Each row below holds a small network's activations on one input, seen along a few directions.
Each table varies a few parts of the input and shows all the possible inputs, shuffled.
Descriptions start from the smaller parts, as in this example, which fits no table here: one of 2 separate values, together with either a single point or one of 11 places along a line or (one of 6 places along a line, together with one of 8 places around a ring).
Shared parts are said once, and a part with two or three values counts as separate values.

Other details of the inputs vary at random and push rows far along three fixed directions, the same in every table; ignore that.

A family of inputs:
r1: [  43   82  -39  -58  -27 -102    6  -86  -51  -32   21  -19]
r2: [ -4 -87  16 -10  -6 -46  -8  24  -2 -65  20 -31]
r3: [  6 -21  12  -8 -67 -29  27  45 -47 -82  57 -56]
r4: [ 16  54 -64  -5 -35 -24  39 -65 -50  -9  21  17]
r5: [-12 -67  96  -3  52  10 -11  77  97  14  -7 -40]
r6: [ 10  52 -57  -4 -33  12  31 -79 -35  30  10  30]
r7: [ 27  85 -31 -34 -45  15  21 -58 -38 -22   6  16]
r8: [-15 -31  48   0  13 -20 -10  48  26 -53  10   1]
r9: [-24 -70  97  -6  40  -2 -29  65  87 -29  32 -33]
r10: [ 31  71 -42   9  18 -72 -27 -78  24  23 -22 -51]
r11: [-18 -40  12  -9 -55  -3  32  12 -31 -44  56 -35]
r12: [  3   2  -7  46  32 -18 -50 -60  61  41 -23  -3]
r13: [ 10  26 -65  17   6 -15 -30 -47  -9   5 -34  -6]
r14: [-20  44 -53  22 -35  94  68  51 -66  36   2  50]
r15: [  8 -51  90   1  42  -4 -29  60  87  10  -6 -59]
r16: [ 40  64 -22 -19  16 -93 -38 -86  12 -24  25 -10]
r17: [-12 -80  10   0  -8 -41 -15  31  -3 -66  18 -47]
r18: [-24   8 -38  -5 -41  41  69  27 -88   8  14  86]
r19: [-40 -34  -1  71  32  83  -1  32  48  93 -36  41]
r20: [-13 -47  29 -22  23 -12 -23  49  18 -56  -4  -6]
r21: [-14 -58  22 -30 -46 -38  69  49 -45 -51  47 -39]
r22: [-25  -7  12  56  47 100  -7  53  61  96 -21  28]
r23: [ 32  37   3   4  27 -78 -62 -83  69  23 -15 -79]
r24: [ 12  53 -52 -22 -31  -1  45 -72 -40  48  -8  15]
r25: [-18 -24  49 -28  20 -39  13  54  17 -16  20 -20]
r26: [-36  -3 -41  62   4  72  37  36 -12  63 -29  55]
r27: [ 12  12   4  17  48 -19 -37 -61  64  51   6   9]
r28: [ -1  18 -12  32  58  -6 -25 -48  76  97 -36 -16]
r29: [ 42  49   2  17  40 -55 -68 -70  80  53 -32 -63]
r30: [  3 -65  93   4  18 -19 -43  43  76 -54   7 -35]
r31: [-13 -19  49 -28  22 -27  15  56  27 -27  11 -29]
r32: [ -5  25 -14  20  -1  72  44  52 -14  26  -6  39]
r33: [-13  25 -22  14  -3  57  50  59 -27  52 -18  12]
r34: [  41   71  -47  -30  -33  -87   -1 -101  -44  -49   40  -12]
r35: [-12 -48   8   0 -65 -45  29  24 -54 -90  46 -33]
r36: [-19  12 -55  -2 -46 113  34  33 -79  34 -28  53]
r37: [ 26  61 -48  23  19 -65 -32 -90  29   4   3 -28]
r38: [  36   11    6   19   24  -81  -72 -105   67   -1   -9  -26]
r39: [-36 -64 -13  36  35  64 -11  24  33  63 -33  25]
r40: [ 36  63 -22  20   3  -9 -22 -33   3  -6 -31  16]
r41: [-14 -60  44 -51 -53 -23  54  35 -47 -40  58 -31]
r42: [ 22  68 -29  22  24   7 -12 -36  21  17 -44  44]
r43: [  6 -54  10 -32 -78  -9  -6  28 -59 -84  27 -52]
r44: [ 32  56 -32 -36  19 -85 -68 -81   1 -44 -17  -5]
r45: [-33  35 -33 -20 -35  53  75  38 -76   6  25  70]
r46: [-30 -14 -28  41  19  58  44  25 -15  67 -14  89]
r47: [-34 -25  14  29  59  73  10  33  52 103  -2  68]
r48: [-31  14 -43   5 -68  77  70  14 -73  21  23  25]
r49: [ 18  -7  35 -45 -54 -31  42  56 -48 -80  31 -56]
r50: [-14 -20  46 -56 -59 -24  20  24 -43 -81  69 -19]
r51: [ 10  62 -66 -13 -36 -33  46 -52 -58   8   1 -13]
r52: [-13 -24  34 -35 -51 -47  18  38 -54 -98  47  -1]
r53: [ 32   4 -12   0  58 -55 -90 -98  66  26 -28  -6]
r54: [-11  42 -30 -29 -39  59  97  47 -71  11 -11  41]
r55: [-28 -68  -9  25  33  59  -1  16  30  62 -30  41]
r56: [ -5 -68  93  27  49  28 -36  76 101   6  10 -35]
r57: [-11 -67  29  25   1 -35   5  26  19 -32  20  -8]
r58: [-34 -38  18  41  55  67  -3  32  49  97 -23  82]
r59: [ 52  47 -50   1  -3 -73 -71 -75   1 -36 -27 -46]
r60: [ 20  26  12  45  37   1 -75 -32  71  38 -34 -10]
r61: [  37   80  -32  -57  -25  -64   -2 -100  -36    7   10   -5]
r62: [-20  17 -29  54   4  84  25  53 -15  55 -32  58]
r63: [ 16 -51  36 -17  -6 -21 -27  54   2 -82   2 -41]
r64: [ -30 -113   50   30   38   17  -51   58   73    5  -10  -43]
r65: [  7 -23  50 -16  -6 -27   7  48  21 -78  36 -37]
r66: [ -9  29 -24   9 -52 107  56  30 -65  28 -21  72]
r67: [-14 -30  48 -47 -66 -29   9  22 -50 -89  50  -5]
r68: [-23  -5 -21   1  11  31  70  31 -27  63   0  43]
r69: [  3  19  -5   4  76  20 -72 -39  79  51 -60  30]
r70: [ -8 -13  49 -74 -56 -25  37  32 -41 -74  42 -42]
r71: [-33 -44  12  50  48  69   6  21  45  96 -21  75]
r72: [ 46  35   5  30  10 -66 -91 -81  61  -4 -19 -49]
r73: [ 26  67 -61  16 -55 -14   8 -42 -61 -18  -9   8]
r74: [-42 -10  28   9  65  66  16  49  57 114 -31  51]
r75: [ 21  51 -60  21  23  17 -41 -27  -1  27 -50  14]
r76: [-14  21 -38   5 -73  81  64  25 -74  22  19  25]
r77: [-29  26 -14   2  11  61  48  44 -10  22   2  56]
r78: [ -4 -73  28 -30   5 -50 -21  37  -8 -64  27 -13]
r79: [  7 -21  17 -26 -65 -42  41  52 -53 -64  39 -71]
r80: [  20   68  -12   -5   31   25   16  -99 -111   10  -20   -4]
r81: [-23 -83  69 -12  53 -11 -65  43  72 -12  -4 -11]
r82: [  21   74  -27    7   46    8   26  -82 -114    1  -24    0]
r83: [  7  32  20  12  47  -7 -58 -43  71  23 -32  21]
r84: [ 12 -83  78  -5  28  -8 -68  51  68 -48  -8 -54]
r85: [ 12  20 -59   8  38  -9 -22 -55   0  38 -33  45]
r86: [-20 -75  22 -44 -32  11  10  40 -45 -41  30  14]
r87: [ 22  39  13  17  44  -7 -49 -24  69  62 -32 -39]
r88: [-30  20 -58  17 -53  62  80  30 -76  13  19  30]
r89: [ 48  76 -46 -49 -31 -23 -36 -96 -31 -46 -30   1]
r90: [ -3 -67  42 -21   4  -6  -9  71  11 -78   1 -21]
Description of these inputs: one of 2 separate values, together with either a single point or (one of 4 places along a line, together with one of 11 places around a ring).
Changing only the choice among 2 separate values turns r53 into r85. The same change can be made to r56. Which row results? -> r32
Change only the place on the ring of 11 in r83. List by row number the other rows that result. -> r12, r19, r30, r38, r58, r60, r66, r67, r71, r72
Change only the place on the line of 4 in r32. List by row number the other rows that result. -> r40, r49, r63

A family of inputs:
r91: [  7  37 -24 -16  14   1  14 -27  -4  39 -10  24]
r92: [-20 -33  -3   4 -24  48  24  30 -17   9   9  30]
r93: [-26 -40  -7   7  -7  38  29  30 -36  14  -1  18]
r94: [ -1 -35  22 -13 -24 -11   0  38 -35 -60  12 -30]
r95: [-23 -30  -6   6 -23  43  25  34 -14   6   9  34]
r96: [ 22  18  -8 -15 -24 -33 -30 -37   5 -48   9 -18]
r97: [  5  25 -44  16  11   3  -3 -26 -10  17 -20  31]
r98: [ -1 -42  26 -19 -29  -1   5  24 -30 -56  16 -35]
r99: [ -5 -29  19 -12 -33 -15  -2  43 -21 -68  20 -13]
r100: [  4  33 -36  10  -3  18  -9 -21   1   9 -19  32]
r101: [ 32  45   5  -2 -20 -48  -1 -16  -4 -21  23 -51]
r102: [-17 -28  47  33  45   5 -10  57  88  50 -13 -39]
r103: [-20 -22   8 -10  -7  24  50  38 -19  21   8  33]
r104: [-16 -28   2   2 -18  59  25  32 -23   7  -4  13]
r105: [ 21   7 -13  -8  -4 -48 -23 -42 -19 -38   1 -28]
r106: [  0  20 -44  15   9  -1  -3 -27 -12  19 -16  33]
r107: [ 22  23  -2 -15 -29 -35 -37 -31   2 -46   6 -17]
r108: [-27 -14   9 -16   0  37  44  37 -23  22  19  19]
r109: [-25 -40  -1   4 -13  42  27  26 -34  17  -2  18]
r110: [ 25  32  10 -41 -10 -47 -14 -20  -6 -30   9 -26]
r111: [-18 -27  65  23  65  13 -24  47  76  34  -6 -10]
r112: [  4  15  30  28  84 -23 -46 -32  91  56 -17  -8]
r113: [ 17   8  22  21  82 -32 -44 -28  96  57 -30   1]
r114: [-24 -39   0   4 -20  45  27  24 -27  18   4  20]
r115: [ 25  28   3 -41  -4 -45  -8 -28  -2 -32  11 -27]
r116: [  2  28 -38  13  -3   9  -8 -30  -1  18 -15  37]
r117: [-24  -6  10 -18   1  46  41  43 -20  15  13  15]
r118: [  2  31 -24 -17  12  -3  14 -27  -6  41  -6  26]
r119: [ 20   8 -15  -7  -4 -51 -22 -37 -17 -43   4 -21]
r120: [  4  32 -40  12   5  14  -6 -18  -3   6 -21  31]
r121: [  1  16 -39  13  12   4  -2 -32 -21  26 -21  21]
r122: [-31 -14  -3   6 -23  24  61  41 -11  36  14  -4]
r123: [ 16  33  16 -38  -8 -39 -14 -20 -10 -32  19 -32]
r124: [ -3 -49  26 -18 -42  -6   3  17 -21 -48  31 -23]
r125: [-20 -47  58  29  63  -4 -10  34  79  39  -3   3]
r126: [ 18  36  -3 -15 -24 -47   7 -25   8 -22  13 -59]
r127: [-16 -67  37  36  65  11 -33  33  63  32 -19 -13]
r128: [ 15   2 -16  -8  -5 -55 -22 -37 -18 -40   7 -19]
r129: [ 14  50 -29  22   3   0  26 -22  -2  48   4  -1]
r130: [  1  51 -11  -4  14  18  15 -24  -5  24  -6  17]
r131: [  7  31 -33  11   9  13  -9 -11 -18  11 -29  22]
r132: [ 24  15   4 -17 -18 -31 -32 -35 -18 -39  -6 -35]
r133: [  8  27 -37  10  14  18  -3 -22 -17  14 -29  14]
r134: [ -6 -41  53  16  66   6 -14  48  83  31 -15  -3]
r135: [-24 -36  -4   4 -25  44  23  28 -18  12  12  32]
r136: [  7  27 -39  11  14  14  -3 -18 -15   9 -26  21]
r137: [  8  49 -11   0  10  12  19 -24   0  21 -15  24]
r138: [  8  34 -36  12   6  11 -10 -10 -12   9 -26  28]
r139: [  9  45 -29  22   1  -4  26 -22  -4  51   8   1]
r140: [ -9 -43  13  -9 -30 -22   7  31 -21 -63  29 -10]
r141: [  4 -67  69  13  43 -38 -62  35  63 -34  -3 -62]
r142: [  1 -41  26 -20 -41   3   0  23 -18 -55  26 -27]
r143: [  8  23 -29   8  -1  19  -7 -45  -9  33 -20  17]
r144: [-16 -27  40 -25 -22 -23  26  22 -23 -41  46 -22]
r145: [  0  46 -32   9  -5  -1  28 -26   6  50  -9  -8]
r146: [  5  37 -30  10  -8  17 -15 -15  -2  11 -22  33]
r147: [ 29  33  14 -32 -13 -49  -9 -21  -4 -35   4 -21]
r148: [-31 -17   8 -16  -1  32  43  35 -24  26  21  21]
r149: [-18 -28  -5   5  -5  51  27  38 -32   2 -10  12]
r150: [ 14  -2  12  33  64  -3 -72 -28 100  39 -31  -5]
r151: [ -3 -37  11 -11 -23 -15   6  38 -23 -69  21 -19]
r152: [ 21   5  -3 -14 -13 -39 -25 -50 -17 -32   1 -32]
r153: [-13 -46  16 -11 -39 -22   3  26 -18 -56  34  -7]
r154: [ 12  32 -22   4 -11  28 -17 -28  -5  24 -23  19]
r155: [  4  18 -30   6  -8  16 -10 -45  -5  34 -12  25]
r156: [-16 -22   7   2 -22  57  18  38 -26   9  -8  14]
r157: [  5  44 -13   3  11   2  19 -34  -2  30 -11  28]
r158: [ 12   7 -16  -7 -15 -56 -25 -37  -7 -44  12  -9]
r159: [ 25  19   1 -17 -30 -29 -37 -33  -1 -43   7 -21]
r160: [-17   1  22  -2 -10  40  43  47 -18   8   1  26]
r161: [-10   1   2  17 -13  38  56  53 -15  23  20  -5]
r162: [ -6 -78  61  14  28 -49 -59  23  83 -30  22 -39]
Describe the family of inputs behind these rows. -> one of 4 places along a line, together with either one of 2 separate values or one of 5 places around a ring or one of 11 places around a ring
Changing only the place on the line of 4 turns r139 into r161. The same change can be made to r128. Which row results? -> r136
Changing only the place on the line of 4 turns r156 into r104. The same change can be made to r123. Which row results? -> r117
Change only the place on the ring of 11 in r162. List by row number the other rows that result. -> r93, r106, r109, r114, r121, r128, r135, r153, r155, r158
Start at r156 and move only the place on the ring of 11, one step at a time. The first step leads to r154. Which rows follow, in order? -> r159, r107, r146, r99, r138, r131, r94, r141, r132
Change only the place on the line of 4 in r144. List by row number the other rows that result. -> r111, r112, r130
Change only the choice among 2 separate values in r161. List by row number the other rows that result. -> r126
Change only the choice among 2 separate values in r145. List by row number the other rows that result. -> r129
Start at r112 and move only the place on the ring of 5, one step at a time. The first step leads to r108. Which rows follow, in order? -> r91, r113, r157
